A small network was trained on invented records. Each row is its activation on one of them, seen along a few directions.
Here are examples, each followed by its value of one field, S.
Other fields move the rows too, some of them a lot.
Random noise pushes rows far along 22 fixed directions. That doesn't count. These rows show it; they differ only by the noise:
[ 169 -366   82 -214 -189  406  385   51  490 -360  -27   99 -268  174
 -418  675   23  106   20  304  611  156   23 -283   77 -231 -155 -203
 -106 -452   73  -62  -88  146 -362  -14 -227]
[ 291  541  160   22 -212 -146  -74   76  394 -230    6  560 -276   59
 -422 -226  287   51 -270   89   71   31 -349   60  116 -250   84 -302
 -669  125  -42  -99   50  268 -277  -18  427]
[ 245  -10  -62  175 -276  787   90 -325   34 -178 -537 -130  137 -105
  -51   53  -73  -46   85  231  239 -194 -208 -304  250  621   74 -288
  246 -125  -23  128   31  -98 -153  137 -270]
[ 405  376  -76    8 -580  363  106  258   21  -14   33  175   21  164
  -37 -132  164  205   36 -171 -188   44  277 -126  413   -8  441   23
   15   51 -352  104  -69 -315   39 -173  217]
[-318 -422  -14 -369 -299  284  -72 -374    8  240  158  228 -257    9
  310  349 -321  155  416  164  298  -44  279  -60   90  -91   36  350
 -196  126   47   14 -314 -226   51  432 -385]
[  -7  204  414  137 -251 -165  130  -58  402 -309 -139   73 -378  422
 -295 -102 -171 -191  192  270 -181  104 -118  -26  566  198  521 -234
  168  122   58  218 -418  -95   13  216  124]
[-184  242  236  -44  272  488 -232 -394 -377   30 -132  509 -194  -25
 -175  -63  222  154 -443  209  184 -277 -102  482 -285 -158  334  288
 -554  259 -352 -239  478  236  -70 -307   86]
[ 794  406  397 -446 -118    4  -38    8  378 -213    0  218 -165  120
  -29  203 -405  531 -309  293   65  132    1  129  134 -741  -89 -151
  -73  109 -303 -291 -130   71 -342 -292  293]
[  27 -167  480  216 -182  -75  138  102  174  -22   25 -174   54   73
   27 -194  148  253   86   36 -142 -104  399 -334  -15 -291   78   47
  229   24   25  345  114 -401 -277   43  539]
[ -22  -43  144 -206   72   -8 -328   72 -179  144 -197 -108 -210  -60
 -113 -406  374   79 -197 -268  190 -170   58   31   56  330 -138   45
    5  288 -188 -359  323  196 -263 -240  568]
[-595   18 -230  413 -732  182  589  271 -155  207 -180  143   19 -314
  104 -423   75 -621 -526 -335 -379 -289 -176  -98 -227  584   88 -493
   86   49  -49  289  193 -416  435    8  173]
[-291  -77 -230  -98  222  -28 -202 -231  -12  109  280   78  160  142
 -325  276 -304   59  166   12   26  -84  138  612 -277 -553   -6   47
 -213 -145  -95  -82 -170    7  302  -54 -454]
[  29  -43  219 -134  323 -114 -206 -671 -350  218 -453  -45  206  130
  708 -375 -162 -202  405 -516 -253 -385 -291  470  258  193  206  281
  316  117 -160  414  -98 -282  452   29  -24]
[ -90   19   87  120  384 -125  -98   87  -98  -77  232 -528   21   -6
 -267 -185  238  128  157 -214  -37 -233  265 -206   67  149  -84  101
  400 -140  171  -86 -163   60   -9  -65  -93]
[-155 -314 -244  297  610   98  182  104 -445   52  223 -332  -97   25
  350  -65  189  -56 -378 -307  -11 -168  300   48   14   99 -262  281
   63 -108  270 -219  151 -191  226 -251  153]
[ 160  -38 -186 -165  -96  295 -438   27  -97  138 -384  277  579  462
  220  172  111 -169 -177 -320  234  261 -315   22 -111  279  -37 -478
  -80 -109 -230 -117  161  122 -251 -162  147]
[ 263  538 -208  357 -541  689  435  238 -127   49  420  513   42 -499
 -165  -76  200  461   77  254  -51   36  395 -443  139  111  240  489
   32   55 -156   65 -293  -90 -271   97 -469]
[ 281  302  327  -33  197  -54  509  177   52 -370   31   77 -144  107
  355 -117   68 -227 -387 -167 -199  101 -456 -354  235  171   -7 -200
  178  127   -3 -124 -303   58   66  -49  -95]
[ 500  127  254 -137    6 -446 -106  -26  444   26    7 -240  234  171
  208   45 -522   43   75  153 -162   91 -208  131  -10 -446 -253 -290
    9  114 -112  198 -145 -244  155  224  -72]
[ 123 -441   15  277  320  368  272 -119 -152 -219 -494  272  186   63
   34  433   27  110  125  275  326  335 -327  155  259   84   40  195
  537 -269 -277  367  126   42   -1 -142   16]
[-101  220  277 -123   81 -310 -290   22   36 -227  -53 -248   71  175
 -121 -225  133 -129   -6  177 -185  322  143 -196 -103  150  339 -127
  242   26   90 -146  145  213 -326  -51  131]
[ 212  275  434 -203  173   17  -49  -10  210  -65   30  222 -118   69
 -105 -193  134  -72 -448  128  210  -80  -72  -90 -172   78 -147 -119
 -254  285  -63 -418  266  328 -324  -12 -146]
[-317 -160 -417 -198 -396 -878 -284  486   -7  166   65   96 -548 -216
 -145   91   85  152  373 -126   23  705  152  -15  340  317 -141  134
  382 -133 -118  232 -121  292  343   53  260]
[-141    9   72  390  172  -61  275  392  -28 -132   73  573  291  459
  -36   20  246 -124 -420 -371 -161  187  -44   34   63 -103   70 -318
  298 -116 -148   97   15  -36  222 -266  200]

[ 115    9   -9   -3  111 -417  -18  219  119   -3   99 -190  239 -258
 -235 -103  154   18  284  238   -8  250 -299   36 -111 -242  -99  180
  -66  115  -69   73   86  112 -171  153  148] => s7
[  78 -307  284  158  389  148  277   34   11 -328 -349   50  213  440
  -12   63  431 -212   41 -281   19   18 -697    5  202  -79  147 -206
  -63   38 -299  229   87  -69   93 -114  370] => s6
[ 262 -521 -351   84  458  232   54 -295   17 -380 -442 -434  289  211
  247  323  102 -360  113  486  306  318 -398  196  239 -168  248  113
 -320 -365  421   23  443 -185 -266   36  559] => s9
[ 291   90 -461  313  265  -23   28  -67   85 -119 -223 -139   -7  -64
 -193    0 -317 -199 -369  126   88  -91 -368  498  167   68 -355 -361
 -125 -221  287 -205   -6   72   79 -164  226] => s4
[  -8 -131 -125  282  233   78   85  -80   -5  -86 -137  -14   34  434
 -178  155 -360 -163  -52  222 -140  216  119  693  128 -223  247   14
   77 -146  -29   -5 -130 -150   -2 -313  139] => s1
[-205 -530   64  -96  156  -39  400  207   94  -33  242  137 -100    5
   21  245  199   61  112 -264  263 -128 -124 -232  167 -276 -308  111
   82   11   34    3 -176  -80  229  157   36] => s16
[ 206 -188 -112 -199 -365 -204  438   45  497 -199   88 -144 -377  113
  -58  -66   82 -240  423 -344   28 -133 -112  -47  520 -255   28  -70
 -337 -238  302  141 -459 -304  -51  141  386] => s17
[-278 -446 -366  629   10  183  106   95 -159  443  -61  543   65 -107
 -114  132  228  180 -103 -512  359 -495  141  244   62  153 -519   17
  103 -357  -35  501  209 -178  556  -33   47] => s3
[ 107  145  167  527  700   34 -244   85 -129 -181  204  214  410  191
   31  477    2  440 -322  540  182   57 -151   27   -4 -478  154  143
  230 -291   52  298  199  -63  253   36  154] => s8
[-337  -71  130   13 -347  205 -210  -68  -30  279    7 -130   77  216
  -21  154  -61  -47   53   48   79 -322  239 -221    8  259  364  -71
  105 -133  180  265   89 -273  122  222  -17] => s19
[-471  -69 -389  262  398  -38 -371 -204 -425   46  109  102  120  -35
  104  -44   73   14  105  -28  -52   86 -122  186   15   51   69  148
 -150   -9  358 -128 -232   82  -26   93  263] => s2
[  66  -76 -185 -256  140   30  141  -75 -112   33 -239   43  378 -255
  300 -472  271 -463 -179 -483  114 -346 -270   56  137  283 -143  -70
  297    9  177 -344  293   21    8  -73  251] => s10

Here are new rows. What is S for each?
[-197 -138 -270  471   44  167  630  -71 -292   -3   42  114   -6 -533
  346 -325   25 -122 -210 -209 -362 -259 -234  103 -172 -163 -283   93
 -225  225    6  149  -18 -351  321   13   95] => s10
[-208  142  -62  129  227   20  396 -220 -520 -198  103 -199  103 -613
  647  -81  238   14  273 -209 -413  -53 -359 -493 -277   35   57  380
  160 -204  107  459 -269  -76  306  130 -488] => s1
[ -66  -11 -207 -183 -548  103 -172 -192  -34  158  -61  -47  183 -431
   42 -544 -408  172  101  241 -374   60  532  299 -159 -397  104   52
   -2  514 -139 -403  188 -348 -325  -29  533] => s2
[-647 -256   94 -227  -33 -487 -308 -275  -38  -34 -185   -8   48 -182
 -112 -334  408 -193  552 -265  -77   65  214 -199 -210  280  108   18
  281  -78   89  231  389  293  149  216 -198] => s2
[ 156   33 -219 -102   38  102 -308 -231 -122  120 -172 -346 -201 -173
  134  156 -396   39   84  383  176   79 -302  278   36  240  -83  128
 -202   58  -30  -71 -166   57  -62   90  -55] => s8
[-215  217   23 -306   35  126 -111  153  108 -334  458  786  477  541
    6  183  548  -79  -43 -321  238  158  318 -588  173 -183  524 -114
  205 -426  455 -391 -189  235 -298   48  -92] => s4
[-627 -197 -576   -1  -81  253  199    1   80 -244  167  462  114 -147
 -519  -37  137 -480 -186  336  143  222  178  140 -157   25  194 -149
 -282   51  274 -631  362  249   -5  152 -348] => s9
[  44  293  153 -246 -202  134 -136  102 -142  321  226  404 -268 -185
   12 -117  -44  274  -68  283  225  -40  295   30  306  229  241  577
  153  333  -44 -340 -143  122 -341   37  122] => s7
[  52  313  168  -17   -4  -95 -338  173 -162  326  391   -5  458  474
  543  124 -317  137 -160  -96 -280  -59  320  -97   59 -158  329   34
  299    3  100   82 -262 -433  192   62   56] => s7
[ 496  -46  225  144 -335  180   -4  -71  229 -148 -399  231  197   94
  269 -287  106  231    1  -18 -101  -83   76 -273  434 -174  124 -233
   89  246 -177  290  503 -427   69  104  652] => s19
[ 205  -48   21  395  120  133  331  286  286 -247  -16 -198 -137  314
 -805 -117  606 -299  336   -2   92  119  -89   64  238  295  183   86
 -334   68 -302  178  164  139   31    1 -365] => s10
[-257  329  183 -237    8 -246 -189  260 -236  234  274 -397 -405  -27
   22  465 -443   44 -320  347  -16   91 -595   66 -246  177   64    1
 -122  126 -169  -23 -599  145  194   51 -131] => s4
